A small network was shown many inputs. Here are its activations along a few directions, one row for each input.
In each table, some parts of the input vary, and every possible input appears once, in random order.
Descriptions start from the smaller parts, as in this example, which fits no table here: one of 5 places around a ring, together with either a single point or one of 9 places along a line or (one of 3 separate values, together with one of 4 places along a line).
Shared parts are said once, and a part with two or three values counts as separate values.
In the rows, zero is written as 128.

A family of inputs:
R1: [153 107 113 149  90 127  97 165 121 110 126 142]
R2: [105  97 120 110 119 130 133 151 130 105 125 136]
R3: [101  88 134 119 150 123 102 122 129 120 133 134]
R4: [149 139 170 124 131 126 133 116 104 154 143 153]
R5: [ 24 188  65  99 167 118 218  85 153 143  71  14]
R6: [197 149 164 165 101 123  97 129  94 159 145 160]
R7: [159 108 145 163  99 114  86 142 110 112 127 142]
R8: [150 108 142 140 120 119 106 128 109  94 131 137]
R9: [130 111 117 105 127 151 152 164 152 124 128 138]
R10: [124 124 167 140 128 120 124 117 115 127 146 145]
R11: [113 114 150 135 150 125 104 110 125 139 154 144]
R12: [172 134 161 180  98 117  88 131 106 132 148 152]
R13: [ 15 213  73  91 169 136 200  50 173 152  52  37]
R14: [163 134 159 157 120 121 108 116 105 113 152 147]
R15: [119 101  99 101 149 156 132 157 162 136 136 137]
R16: [144 107 111 127 111 132 117 150 120  91 130 137]
R17: [168 122 108 123 119 152 136 163 142 110 134 140]
R18: [177 122 110 145  98 147 116 178 143 129 129 145]
R19: [112  97 151 123 128 118 122 129 119 108 125 136]
R20: [ 48 214  70  79 154  94 232  73 187 161  80  29]
R21: [187 149 161 142 122 128 117 115  94 140 148 155]
R22: [138 130 153 120 153 132 113 109 114 166 150 151]
R23: [ 95  87 102 105 141 136 113 144 140 117 132 134]
Describe the family of inputs behind these rows.
Answer: either one of 3 separate values or (one of 4 places along a line, together with one of 5 places along a line)
Change only the place on the line of 4 in R4. List by row number the other rows that result.
Answer: R6, R21, R22

A family of inputs:
R24: [ 53 170 158  86 142  91 205  72 138 141 107  86]
R25: [170  90 115 131  93 128  83 187 135 105 119 158]
R26: [116 174  68 131 117 136 167 102 149  84  80  63]
R27: [113 176  93  93 119 106 229 122 173 126 107  68]
R28: [145 113 183 154 108  97  75 101  95 133 125 161]
R29: [100 219  93 123 159 137 164  87 146 215 102  69]
R30: [180 103 120 121  99 150  98 189 129 110 158 189]
R31: [201 155 154 159 104 118 109 132  77 146 163 163]
R32: [ 52 124  69  85 177 164 154 120 173 189 106  98]
R33: [ 49 126 104 112 177 119 134  72 129  79 105  79]
R34: [ 83 142  62 109 130 147 157 138 153  71  69  85]
R35: [ 51 105 101  63 150 117 213 135 152 123 110  87]
R36: [140  95 113 165  80 133  88 197 143  95 123 144]
R37: [ 54 103  75 101 148 147 151 115 129  81  84  82]
R38: [156 126 187 144 114 118  89 104  89 137 164 191]
R39: [173  59 165 110 138 175 107 173 106 122 167 191]
R40: [235 128 156 143 109 161 127 157 126 125 162 178]
R41: [223 149 185 156 125 142 125 137  77 149 159 171]
R42: [113 196  62 114 146 153 169 107 194 192 103  80]
R43: [173 125 118 190  70 120 100 161 139 108 132 125]
R44: [213 134 125 146  88 136 111 153 125 122 167 171]
R45: [ 56 168 133 125 140 120 144  51 114  99  80  82]
R46: [108  77 153 172 131 102  67 133 118 103 156 139]
R47: [177 120 218 140 135 143 105 108  89 140 159 198]
R48: [137  73 155 138 143  98  62 123 111 113 152 154]
R49: [161 146 148 203  86 101  98 140  90 132 129 118]
R50: [191 141 149 169  98  97  94 130  83 142 125 133]
R51: [ 53 190 127 108 169 137 145  57 158 207 102  98]
R52: [ 46 128 129  73 179  90 196  92 153 121 132  83]
R53: [103 197  99 141 131 120 162  82 101 108  79  53]
R54: [ 47 148  98  96 206 136 136  77 174 187 127  95]
R55: [152  64 133 114 118 150  91 168 106 119 171 184]
R56: [148  86 160 128 149 120  77 125 105 117 191 183]
R57: [100 199 124 102 132  90 223 102 125 149 106  58]
R58: [203 120 120 156  83 115  96 150 131 118 128 140]
R59: [170  81 191 124 169 145  92 130 105 120 186 191]
R60: [ 81 164  56  93 159 164 160 142 197 180  92 102]
R61: [202  98 151 117 119 174 113 194 129 113 153 196]
R62: [ 80 144  87  71 132 117 220 158 176 114  96  90]
R63: [115 117 181 187  95 101  79 111 102 123 129 146]
R64: [141  51 128 124 112 128  77 166 111 115 133 154]
R65: [112  55 126 158  99 132  81 176 119 104 137 140]
Describe the family of inputs behind these rows.
Answer: one of 6 places around a ring, together with either one of 3 separate values or one of 4 places along a line
The inputs of R42 and R51 match in every part but the place on the ring of 6. If R58 is changed in the same way as R42 into R51, which row does it become?
Answer: R28
List by row number the other rows that have the place on the ring of 6 in common with R61.
Answer: R25, R30, R34, R36, R60, R62
Change only the choice among 3 separate values in R45. List by row number the other rows that result.
Answer: R24, R51
Change only the choice among 3 separate values in R33. List by row number the other rows that result.
Answer: R52, R54
Start at R46 and move only the place on the line of 4, one step at a time. The first step leads to R48. Which rows follow, in order?
Answer: R56, R59

A family of inputs:
R66: [227  91 120 154  77 154  89 210 124 103 152 183]
R67: [244 138 161 181  68 125  95 168  94 124 153 174]
R68: [ 36 168 131  96 185 110 170  52 139 167 109  78]
R69: [103 220  81 118 123 116 209  98 158 151  79  49]
R70: [216 133 195 186  98 119  67 123  73 137 164 184]
R71: [172  36 133 142 100 144  61 202 121  84 160 192]
R72: [175  87 212 159 129 120  56 120  78 140 183 204]
R73: [ 30 116  55  78 155 137 176 134 182 112  84  68]
R74: [156  41 185 137 131 131  56 152  92  97 178 205]
R75: [ 15 121 106  73 186 124 172  85 153 125 103  81]
R76: [ 77 214 115 123 153 110 182  53 136 165  91  59]
R77: [ 85 172  42  90 132 146 203 140 187 130  76  59]
Describe the family of inputs behind these rows.
Answer: one of 2 separate values, together with one of 6 places around a ring
The inputs of R67 and R72 match in every part but the place on the ring of 6. If R69 is changed in the same way as R67 into R72, which row does it become?
Answer: R68
Change only the choice among 2 separate values in R70. List by row number the other rows that result.
Answer: R76

A family of inputs:
R78: [ 10 113  42  59 166 144 193 135 193 110  77  60]
R79: [197 172 127 162  84 125 136 141 115 124 120 125]
R80: [118 123 191 159 139  99  85  78  84 137 147 144]
R81: [ 14 185 126  90 193 105 186  32 145 166  97  59]
R82: [ 84 228  59 107 135 123 222  93 170 156  68  31]
R83: [134 125 196 133 151 112 108  89  92 153 163 162]
R84: [205 171 123 156  95 141 128 149 128 154 132 141]
R85: [124  54 105 113 120 145 105 182 138  75 134 151]
R86: [132  53 109 101 125 150 114 192 147  95 146 162]
R87: [116  51 103 126 113 136  90 181 138  78 130 146]
R88: [205 171 131 150  89 130 145 151 124 143 132 136]
R89: [135 125 189 138 156 123  91  87  96 164 162 166]
R90: [132  53 102 107 131 161  97 191 151 105 146 167]
R91: [189 170 124 176  77 117 121 140 115 127 117 120]
R92: [126 126 193 145 146 108  99  79  84 133 151 150]
Describe the family of inputs behind these rows.
Answer: one of 3 separate values, together with either a single point or one of 4 places along a line
Change only the place on the line of 4 in R86. List by row number the other rows that result.
Answer: R85, R87, R90

A family of inputs:
R93: [161 142 159 163  81 116 135 142 108 114 106 127]
R94: [107 133 177 141 134 112  87  83 115 157 135 153]
R95: [158 110  82 113 129 155 119 166 161 128 112 126]
R96: [135 137 171 112 152 109 138 103  97 178 151 136]
R97: [190 161 114 143 120 137 121 130 136 156 114 125]
R98: [128  91 126 132  91 132 132 180 133  86 103 129]
R99: [103  84 137  84 163 125 139 138 122 151 147 141]
R100: [130 126 166 178 138 110  93  95  94 119 144 119]
R101: [126 121  99 106 139 183 140 165 143 145 135 149]
R102: [137 108  86 132  95 118 126 182 157 114 141 125]
R103: [158 173 133 135 129 166 141 128 119 173 138 146]
R104: [ 75  81 142 113 145 127  87 119 139 129 131 158]
R105: [130 108 128  85 159 149 154 138 162 118 153 153]
R106: [ 38 150  71  95 147 123 184 101 164 117  79  53]
R107: [160 143 141 154 101 111 103 103  79  92 125 134]
R108: [161 161 163 113 149 132 154 103 137 145 157 149]
R109: [127  93 109 124 112 127 101 141 104  64 122 136]
R110: [170 158 118 162  86 100 129 145 132 142 143 124]
R111: [ 70 206 104 125 142 103 183  69 139 143  81  52]
R112: [ 97  74 133 149 149 126  92 131 119  91 141 123]
Describe the family of inputs behind these rows.
Answer: one of 2 separate values, together with either a single point or one of 9 places around a ring
The inputs of R93 and R98 match in every part but the choice among 2 separate values. If R107 is changed in the same way as R93 into R98, which row does it become?
Answer: R109
